These are the activations of a small neural network, seen along a few directions. Each row is one input.
Each table varies a few parts of the input and shows all the possible inputs, shuffled.
Descriptions start from the smaller parts, as in this example, which fits no table here: one of 2 separate values, together with either a single point or one of 9 places around a ring or (one of 4 places along a line, together with one of 8 places around a ring).
Shared parts are said once, and a part with two or three values counts as separate values.

Other details of the inputs shift rows strongly along two fixed directions, in all tables alike. That doesn't count.

A family of inputs:
R1: [ -6.5  -3.9   3.5 -16.4   5.4   3.7 -33.6 -30.4   7.8 -20.6  12.0]
R2: [ 20.4 -10.3  30.8  43.4  10.6  -8.9  11.6  29.6  -5.3  18.8 -11.7]
R3: [ -3.3  24.3 -46.3  -3.3 -26.8   9.6  71.1  27.4   1.1   6.5 -12.9]
R4: [-12.4  -7.3  -0.4 -38.2   9.7  20.3 -31.2 -24.1   1.5  -3.8   2.3]
R5: [ 10.9  -2.1  12.8  20.2   4.5 -15.4 -11.4   5.5   7.2   1.4   9.2]
R6: [ 11.1  -0.7  11.7  25.1   8.6 -12.1 -12.1   0.7   6.9  -0.7   5.2]
R7: [-19.5  -5.5  -1.0 -41.5   9.7   8.3 -34.2 -19.9 -10.2 -10.4  -5.1]
R8: [  2.0  -6.3  18.8  11.2  10.1 -10.5 -10.0  12.8 -13.9   3.7 -13.9]
R9: [  4.2 -13.3  15.6   9.6   9.2 -10.9 -12.5  11.9 -10.4   6.3 -20.1]
R10: [  9.4   0.6  12.5  24.8   9.1 -11.5 -10.9   1.3   8.6  -1.2   5.6]
R11: [ 14.6   0.5  12.9  35.8   2.2 -17.3   5.2  16.9   7.9   7.8   6.2]
R12: [ -3.2   8.3 -25.8   9.3 -10.7   8.5  46.7  19.9  -9.6  24.8 -22.9]
R13: [-16.5  -7.9  -3.5 -35.8   6.5   6.2 -30.6 -16.9  -5.2  -5.1 -12.0]
R14: [ 20.2  -5.3  23.1  36.5  -1.5 -22.4   7.4  17.9  -1.6   6.7   6.4]
R15: [-27.3  16.0 -38.6 -49.9 -11.5  38.1  23.1 -17.3  -1.3   4.5   4.1]
R16: [  3.5   0.0   1.0  10.0   0.2  -0.8  -3.9 -10.0   3.2  -7.4   6.5]
R17: [-12.9  14.4 -37.3 -14.9 -11.2  33.1  52.4   3.1   0.1  23.0  -4.2]
R18: [ 13.9  -8.2  21.4  21.4  -0.3 -18.7  -6.8   6.4   1.2   0.5   9.8]
R19: [ -7.2  -5.7   2.2 -18.1   4.8   4.1 -35.4 -30.4   7.0 -21.7  12.1]
R20: [-15.7  23.5 -40.7 -13.1 -19.6  32.0  64.2   8.9  -2.4  23.7  -2.4]
R21: [ 10.2  -3.2  13.4  20.2   4.3 -15.5 -11.9   5.4   7.8   0.8   9.2]
R22: [ -9.3   2.0 -10.8 -21.5  -7.3   7.6  -3.6 -23.3   2.3 -10.3  13.1]
R23: [-15.9  -0.7 -13.3 -38.5  -5.5  12.2 -18.8 -35.4   5.3 -17.1  16.9]
R24: [ 20.3  -9.8  31.1  34.5   3.0 -24.8  -6.4  12.9   0.4   2.0   7.6]
R25: [-0.6  7.4 -6.7  5.6 -6.1 12.7 30.0 15.9 -7.6 15.6 -5.5]
R26: [  3.6  -7.3  18.1  10.8   9.2  -9.6 -11.1  12.5 -15.6   4.1 -14.7]
R27: [ -8.3  -6.5   6.4 -27.1   1.8   1.6 -34.1 -32.0   4.6 -20.2  15.4]
R28: [ 12.9  -4.8  14.0   5.4   0.0 -18.0  -8.6  23.1  -1.2 -17.4 -13.2]
R29: [ -5.0  -0.6  -9.1 -33.9  -2.9  -1.5 -17.1  -2.1   3.6 -25.3  -6.0]
R30: [  6.7  12.4 -15.5  28.4  -5.2  -0.3  32.3   9.7   7.9  10.9   3.4]
Description of these inputs: one of 3 separate values, together with either a single point or one of 4 places along a line or one of 5 places around a ring.
Changing only the choice among 3 separate values turns R18 into R24. The same change can be made to R29. Which row results?
> R3
Change only the choice among 3 separate values in R1. List by row number the other rows that result.
> R16, R19
A walk changes only the place on the ring of 5. It starts at R16 and steps to R22. List the rest of the walk in order.
> R14, R5, R6
Change only the choice among 3 separate values in R30. List by row number the other rows that result.
> R6, R10

A family of inputs:
R31: [ -3.2  26.3 -44.2  -8.7 -31.8   3.8  62.1  22.1  -0.6  -4.8  -5.2]
R32: [  0.8   4.6 -29.3   5.5 -25.4   3.4  75.8  36.5 -20.4  26.7 -28.0]
R33: [ -1.6   6.4 -12.0  12.1   2.6  13.5  29.3  20.3  -5.1  13.4 -22.1]
R34: [-17.2  17.9 -44.4 -12.4  -9.9  39.0  43.0 -23.3   6.0  16.6  10.3]
R35: [-19.2   4.4 -22.7 -35.1  -2.4   2.7 -33.8 -53.3  10.5 -26.6  21.6]
R36: [  3.2 -25.8  44.8 -43.0  23.1 -14.3 -96.8 -17.3   5.7 -49.0   0.2]
R37: [ -3.1   8.8 -21.8   4.6  -1.6  -8.5   8.8   5.6  -0.4 -11.3 -13.0]
R38: [ 17.5 -15.9  48.8  23.4  11.4 -18.0  -9.9  32.0 -22.1   3.0 -14.4]
R39: [-10.8  -4.6  -2.4 -40.9  -4.9  13.8 -30.9 -40.8  15.0 -25.7  26.2]
R40: [-37.0   7.6 -29.0 -59.2   4.6  33.7 -13.0 -32.5  -9.5   1.0  -6.3]
R41: [ -1.4  13.0 -16.3  24.5  -2.4  10.6  41.5  14.0  -4.4  38.8  -4.7]
R42: [-25.5  -4.8 -25.5 -48.9  -4.0  13.3 -15.6 -20.9 -11.9  -3.2 -24.1]
R43: [ 32.3 -11.4  43.7  59.2  10.2 -26.3   6.7  44.2  -0.3  18.6  -0.3]
R44: [-12.0   7.0 -14.5 -24.7 -14.3  26.3  21.7 -20.4   3.0  -0.2  22.0]
R45: [ 28.2  -4.4  23.5  67.1  12.5 -28.7   2.5  33.6   8.0  18.7  -7.8]
R46: [-2.1  1.1  3.7 -4.8 -4.0  4.6 15.7  7.6 -3.4 18.4 10.0]
R47: [ -9.5  -4.8   0.5 -48.9   4.9   1.9 -49.6 -27.0  19.0 -22.4  17.2]
R48: [ -6.1   4.5  -5.7  -3.0 -15.4  16.4  33.7  -6.6  -7.8  14.4  14.5]
R49: [ -7.1 -10.7  19.3  -4.1  12.9   6.7 -31.8 -28.3  -8.1   3.4   9.8]
R50: [ 21.0   4.7   5.2  48.5 -19.9 -23.6  42.4  20.8   1.0  -2.4   8.7]
R51: [ 20.5 -30.3  70.3   2.3  29.1 -22.3 -73.8  14.7  -7.6 -27.6  -7.5]
R52: [ -3.0  -5.8   6.4 -11.8  14.5 -21.7 -61.9 -25.6  11.2 -21.2   9.5]
R53: [ 28.9 -10.1  39.2  69.5  20.4 -23.8  -4.7  35.4   0.3  25.6 -11.7]
R54: [ 16.7 -11.9  28.3  29.3  20.7 -18.8 -31.8  18.1   1.3 -12.3 -24.3]
R55: [-24.3  24.6 -62.5 -29.9 -17.5  40.9  41.4 -36.2  15.8   5.4  12.7]
R56: [ 14.3   9.7  -3.3  29.7 -13.4 -24.6  29.1  27.4   4.7   2.7   6.9]
Changing only one part turns R44 into R34. The same change can be made to R47. Which row results?
> R45
What is each input in this table made of?
> one of 2 separate values, together with either a single point or (one of 3 separate values, together with one of 4 places along a line)
A walk changes only the place on the line of 4. It starts at R56 and steps to R47. List the rest of the walk in order.
> R43, R46
Change only the choice among 2 separate values in R40. List by row number the other rows that result.
> R38
Change only the choice among 3 separate values in R37. List by row number the other rows that result.
> R35, R52
